These are the activations of a small neural network, seen along a few directions. Each row is one input.
Each table varies a few parts of the input and shows all the possible inputs, shuffled.
A made-up example of a description, with smaller parts first: one of 8 places around a ring, together with either a single point or (one of 2 separate values, together with one of 4 places along a line) or one of 9 places along a line.
Shared parts are said once, and a part with two or three values counts as separate values.

Other details of the inputs vary at random and push rows far along two fixed directions, the same in every table; ignore that.
To show where, the next rows are all for the same input, with only those details redrawn:
[-10  10  -3  20 -20  23  33  25 -12 -28  15  13  -2 -11]
[  3  -1 -14 -13   3 -11 -10 -22  -2  -8 -10 -16  -3   5]
[ 27   6  -3 -39  26 -11 -11 -40 -10 -20 -20 -17 -21 -21]
[  3  -1 -14 -13   3 -11 -10 -23  -1  -7 -11 -16  -3   6]
[-23 -10 -28  13 -20 -16 -16  -8   9  10  -3 -18  17  39]
[ -9  10  -2  20 -20  23  34  25 -12 -29  16  13  -2 -11]
[ 11   5  -6 -16   8  -2   1 -18  -8 -19  -8  -9 -11 -11]

Table:
row 1: [ -6   9  13  29 -14   8  31  37  -7 -25  23   8   6 -20]
row 2: [  0  -1   7  16 -22  22  30  27  -2 -18  32  22   1 -11]
row 3: [-11 -22 -21  10 -14 -13 -17   4  20  24   6  -1  20  47]
row 4: [ -4  12  22  29 -16  35  11  24  -7   0   1  11  -2 -13]
row 5: [ -6  -4   4  15  -6  30  32  32  -8 -27  13  25   0  -6]
row 6: [-18  -2  -7  33 -23   1 -33 -10  18  28  -2 -21  28  43]
row 7: [ 30   8   5 -34  34 -24 -15 -33  -5 -18 -16 -23 -15 -32]
row 8: [ -7   1  -3  12 -25  27  31  33 -12 -11  13  27  -8 -14]
row 9: [ 15   8  11   0  16  20  -8 -22  -2   1   1 -15  -8 -14]
row 10: [ 18  -3  13  -9   5 -11   4   9  -5   1   2   3 -13 -23]
row 11: [-16  14  19  24 -19  20  44  13  -2  -8  17  23   4 -10]
row 12: [ 21  16  19   4  15  24  -6  -4  -2  -3 -13   2  -4  -8]
row 13: [ 21  10   7  -7   4 -10   5   1  -1  -9   9  -3  -4 -22]
row 14: [-19 -10 -16  30  -5   7 -26  -2  18  38  -3 -19  24  50]
row 15: [  8  -3  -4 -16   7   3   1 -18  -7 -20  -4  -3  -8  -8]
row 16: [-21 -26 -26   6 -25 -11 -19   2  13  29  -1  -3  15  36]
row 17: [ 19  13  -1  -9   3  -8   5   0  -1 -10   6  -3  -4 -23]
row 18: [-26 -19 -13  21 -14 -33 -22  13  12  26  -7 -21  21  31]
row 19: [-32   2  -7  10 -14  -6 -32   1  28  35   0  -4  22  55]
row 20: [ -3   7  10  22 -20   8  29  47  -8  -5  18  17  -1 -22]
row 21: [ 19  -3  13  -8  26 -14  -2   2  -1 -11  -5  -6  -5  -9]
row 22: [-35 -10 -13  10 -20 -14 -10  -6   1  46  -7 -14  37  40]
row 23: [-36  -5 -10   8 -15  -2 -28 -10  25  32  17 -16  18  41]
row 24: [ 23  -4   7 -15   7  -8   0 -11   0  -7  11  -2  -9 -13]
row 25: [ -2   7  -5  14 -25  27  31  23  -7 -21  22  22  -1 -10]
row 26: [ 13  -4 -18 -19   7  -3 -10 -13   3   4 -11   2  -2  14]
row 27: [ 29   1  17 -28  36   9 -22 -38  -8  11 -24 -21 -26 -27]
row 28: [  5   3   6  -6  10 -10   3  10  -9 -10 -10  -6  -9 -27]
row 29: [-39  -4  -3   9 -24  -9 -34   1  23  41  -3  -7  15  44]
row 30: [-33 -10 -18  24  -7 -19 -16 -10  26  33 -13   7  27  42]
row 31: [ -6  25  24  22 -21  30  11  17   4 -11  13  16   3  -8]
row 32: [ 20  -5  -1 -10  14 -22 -12  -2   8  10  -2  -7   2   8]
row 33: [ -8  -5  18  23 -10   5  24  40 -10 -13  14  10  -3 -19]
row 34: [ 10  -9  10 -10   8   2   6  -9  -3 -21   8   0  -8 -13]
row 35: [  2 -14  -7 -13   5  -5 -11 -21   2 -10  -3  -9   1   6]
row 36: [  4  -5  -3   1  23 -21 -24 -20 -14   7  -5  15   7   7]
row 37: [ 11   8  -3 -12  10  -8  -1 -12  -5 -18  -7 -12  -7 -16]
row 38: [  8   2   7   0  16 -12 -11 -23 -20  -8   7  15  -1 -18]
row 39: [ 14 -10 -14 -20   9  -2 -11 -12   6   3  -6   3  -1  12]
row 40: [-12  10  11  21   3  44  25  28  -2  -1  25  15  -4  -5]
row 41: [  8   7  -4 -10   3   4   9  -9 -10 -22  -3  -4 -10 -13]
row 42: [  9  -3   0  -4  20 -24 -12   0   5   0 -12 -15   5   5]
row 43: [ -2  14  -7  17 -27  24  34  27  -8 -18  21  18  -2 -10]
row 44: [ 11 -10 -12 -18  -1  -5 -12 -21   6   0   2  -4   0   5]
row 45: [-30  -3 -14  12 -19 -13  -8 -15   5  35   4 -18  44  43]
row 46: [-20   8  22  22 -19  20  44  23  -7   1   6  28  -4 -15]
row 47: [ 19 -11  -2 -15  14 -15 -12  -8   7   8   0  -3  -1  10]
row 48: [-12  -5   3  -4   7 -17 -11 -25   9  19 -23   7  -4  -7]
row 49: [-15  24  24  12 -19  30  16  19   5 -11  24  19  -2  -9]
row 50: [-14  -1  11  29  -8   6  13  22 -27  -5  15  36   0 -20]
row 51: [-13  -6 -30  17 -13 -26 -21  13  20  29  -2 -12  28  42]
row 52: [ 21  11  -9 -16  13  -3   2  -1  -2  -5 -10   1  -7  -9]
row 53: [  9  15  12 -17  18  10  19  -9 -15   3  -6   5  12  -8]
row 54: [  5   2 -13  -9  16 -15 -11  -6   2  -2 -19 -13   2   9]
row 55: [ 39   3  13 -32  25 -22 -10 -26  -1  -7  -1 -12 -15 -27]
row 56: [ -1  10  12  -1   9  -1  10 -22   5  -7  -4  15  -5 -24]
row 57: [-42 -12  -8   7 -16  -2 -28   1  20  42   7 -11  11  39]
row 58: [ 20  11  17 -49  45   6 -20 -35   5   3 -10  -7 -23 -16]
row 59: [-13  10  11  19  -4  38  20  13  -1  -3  31   5  -4 -11]
row 60: [-37 -17 -14  18 -11   1 -27  -2  16  46   6 -20  11  40]
row 61: [-16 -26 -15  10 -20 -24 -21   6  13  33   5  -9  14  34]
row 62: [ -4  11   2  24  -1   9  26  40  -4 -20   8  10   6 -11]
row 63: [ 25  -1  -1 -45  30 -13 -14 -35 -14 -10 -33 -15 -29 -26]
row 64: [ 30   4  -5 -44  19  -9 -10 -29 -12  -1 -24  -6 -29 -26]
row 65: [  9 -15   3  -9  20 -16 -12  -7   4  -2  -6  -9   0  11]
row 66: [ 14  -8  12 -12  14  -9  -1 -12  -3 -16   6  -9  -8 -13]
row 67: [  6  10  17  -9  16   4  21 -13   0   1 -11  14  -6  -7]
row 68: [ 33   5  -4 -44  40 -10 -12 -34  -9 -16 -31 -12 -23 -16]
row 69: [-34 -26 -28  13 -23 -14 -21   0   8  23 -11 -11  17  44]
row 70: [  2  14  -8  15 -17  27  35  36  -8 -16  13  26  -3  -5]
row 71: [ 13  -9   9 -11  18   5   7   0  -3 -18  -1   7  -8  -6]
row 72: [-18 -18  -9  21 -12 -31 -21   0  15  14   8 -23  23  34]
row 73: [-12 -11  14  18 -16  22  30  35 -11 -18  16  21  -6 -15]
row 74: [ 29  -2  -2 -43  38  -5 -12 -34  -9 -18 -27  -6 -20 -12]
row 75: [  9 -18  -2 -19   1 -12 -14 -12   4  12  -4  -2  -8   2]
row 76: [ 25  15  27 -36  23  -1 -28 -34   0   5 -32  -6 -22 -23]
row 77: [  0  16  -7  15 -21  14  26  25  -5 -15  18  12   2 -13]
row 78: [-14   7   2  22 -17  17  31  41 -14 -18   6  13  -4 -20]
row 79: [-30 -30 -20  10 -19 -12 -19   1   9  19  -6  -8  15  37]
row 80: [  9 -15  14 -13  13 -10  -2  -2  -8  -6  -5  -5 -14 -16]
row 81: [ 16  21  21 -11  13  13 -13 -10   6  -1 -16   6  -5  -3]
row 82: [ -4  11   3  21 -21  11  29  46  -8  -7  15  18  -2 -25]
row 83: [ 24   9   5  -8  14  -8   6  11   0  -5  -1   3  -4 -15]
row 84: [ -6  11  -3  17 -24  17  30  40 -11  -7  11  19  -4 -19]
- Changing only one part turns row 30 into row 48. The same change can be made to row 19. Which row results? => row 29
- Changing only one part turns row 60 into row 40. The same change can be made to row 84. Which row results? => row 52
- Changing only one part turns row 76 into row 31. The same change can be made to row 64. Which row results? => row 43
- Describe the family of inputs behind these rows. => one of 3 separate values, together with either one of 4 places along a line or one of 6 places around a ring or (one of 2 separate values, together with one of 9 places around a ring)
- A walk changes only the place on the ring of 9. It starts at row 44 and steps to row 2. List the rest of the walk in order. => row 24, row 55, row 13, row 17, row 77, row 43, row 25
- Change only the choice among 2 separate values in row 33. List by row number the other rows that result. => row 10

Table:
row 85: [-9 -4  4 12 -6 10 -7  9 14 17 12 11 11 20]
row 86: [  8   7  30  -3  16  22  10  -5  -7 -10  11  15 -12 -20]
row 87: [ 13   5  11  -1   8   2  13   5 -15 -15  -9  17 -19 -30]
row 88: [-24  10  -1  19 -12  13  -3   2   8  16  -3  -8  12  13]
row 89: [ 20  17  15 -10  11  24  11   8   0  -5   1  16 -13 -20]
row 90: [ 13   6   1 -12  -5  22  15  -3 -10 -25  10   5 -18 -23]
row 91: [ 21 -27  -6 -49  31 -42 -36 -42   5  26 -30 -29 -14   3]
row 92: [-10   1   0  17 -14 -20  -2   9   7   8   9  -6  15   7]
row 93: [ 20   8  -2 -44  30 -20 -44 -50   8  25 -37 -31 -10  11]
row 94: [ -1  -5 -14  19  -6 -10  -3  17   2   0   8  -7  15  15]
row 95: [-22 -17  -5  12 -13 -12 -12  22   3  14   0   1   3  10]
row 96: [ -8  -6 -17   9  -9  -5   4   9   7  -9   3  -6  12  22]
row 97: [-11   1   0  18 -15 -19  -2  10   7   8  10  -6  16   8]
row 98: [  1  14  28   0  14  25  13  -9  -9 -10   4   5 -11 -27]
row 99: [ -4  -7 -15  21  -8 -10  -4  18   2   2   9  -8  17  18]
row 100: [ 13   6   1 -13  -4  21  14  -4 -11 -26   9   5 -19 -24]
row 101: [  5   7  -2 -18   8   7  28  -6 -18 -16  -1  22 -12 -24]
row 102: [ -9  -7 -18   9  -9  -5   3   8   8  -8   3  -7  12  24]
row 103: [-18  -7 -11  14 -16  -4   0   2  -4   7  -9  10  16  16]
- Describe the family of inputs behind these rows. => either one of 5 places along a line or one of 6 places around a ring or (one of 2 separate values, together with one of 4 places along a line)
- A walk changes only the place on the line of 5. It starts at row 101 and steps to row 103. List the rest of the walk in order. => row 87, row 95, row 91
- Change only the choice among 2 separate values in row 100. List by row number the other rows that result. => row 90
